Each row below holds a small network's activations on one input, seen along a few directions.
Each table varies a few parts of the input and shows all the possible inputs, shuffled.
Descriptions start from the smaller parts, as in this example, which fits no table here: ring(8) and (point or line(11) or (values(3) and line(6))).
Shared parts are said once, and a part with two or three values counts as separate values.
In the rows, 128 means zero.

Other details of the inputs shift rows strongly along three fixed directions, in all tables alike. That doesn't count.

Table:
x1: [123 154  81  89 158 146  91 171 152 134 106 118]
x2: [ 95 148 137 140  89  86 178 119 135 184  79 182]
x3: [107  57 117  29 167 171 176 151 112 116  51  58]
x4: [150 130 112 106 152 171 102 104 119  96 155 114]
x5: [100 143 133 142  87  92 165 126 130 160 135 139]
x6: [123 134 166 113 113 128 139 125 117 150 134 131]
x7: [119 241 170 174 108 104  76 156 101 152 153 158]
x8: [161 163  62 165 179 149  45 154 133  97 148 124]
x9: [114 138 167 114 120 127 130 171 116 137  82 123]
x10: [160 116  83  80 200 192  93 135 104 102  84 119]
x11: [111  29 121 136  89 103 226  33 125 123 172 119]
x12: [161 133 140 198 132 133  92  71 101  86 197 141]
x13: [186 158 110 178 163 168  34  90 120  70 204 146]
x14: [168  22  60  44 208 223 127  78 120  53 137  61]
x15: [103 138 163  64 126 130 141 223 124 149  18 100]
x16: [102 170 169 101 140 123 112 202 116 153  79 132]
x17: [147 102 146 210  65  80 164  43 140 129 206 165]
x18: [183  81  38 116 198 188  80 128 147  83 143  96]
x19: [164 169  56 144 196 161  31 147 149  95 171 141]
x20: [ 70 112 155  96 101  86 195 176 145 176  62 128]
x21: [166 132 155 185 119 134  98  79 116 109 195 151]
x22: [157 208 113 208 111 101  50 123 148 120 188 178]
x23: [124 119 123 166 101  94 147 112 135 125 131 131]
x24: [ 73 120 195  88 110 102 185 169 118 160  55 117]
x25: [ 85 180 192 106  86 102 155 178 110 176  84 134]
x26: [130 196 102 135 139 115  71 217 142 144  87 135]
x27: [112 158  85 101 159 132 102 185 134 143  92 108]
x28: [120 125 199 159  63  92 163  82 128 128 143 154]
x29: [114 146 145  69 162 153 105 189 136 131  72 116]
x30: [119 152 136 204 108  81 125  92 128 134 189 165]
x31: [113  41 122 127  79 112 226  24 144 118 170 121]
x32: [ 91 139 174 176  57  60 176 125 138 167 125 161]
x33: [106  52 158  73 115 131 204 132 118 118  50  80]
x34: [149  59 146 135 106 144 184  27 109 107 196 118]
x35: [124 132 164 106 140 136 127 153 125 143 113 130]
x36: [160 176  49 156 177 154  52 137 124 103 174 120]
x37: [123 183 115 138 127 118  82 180 159 140 105 146]
x38: [144 100 153 111 121 139 142 129 126 123 107 115]
x39: [125 179 106 121 128 125 106 173 146 163 121 134]
x40: [142   6  53  49 173 180 182  99 145 105 110  66]
x41: [140  39 116 155 117 119 187  38 140 114 193 134]
x42: [112 198 189 170  88  91 110 130 100 159 164 167]
Each input here is: values(2) and (point or (line(4) and line(5))).
The inputs of x36 and x7 match in every part but the values(2) part. If x27 is changed in the same way as x36 into x7, which row does it become? -> x3
The inputs of x22 and x28 match in every part but the values(2) part. If x1 is changed in the same way as x22 into x28, which row does it become? -> x14
Change only the line(5) part in x41. List by row number the other rows that result. -> x17, x18, x39, x40
Change only the line(5) part in x38. List by row number the other rows that result. -> x6, x21, x34, x35
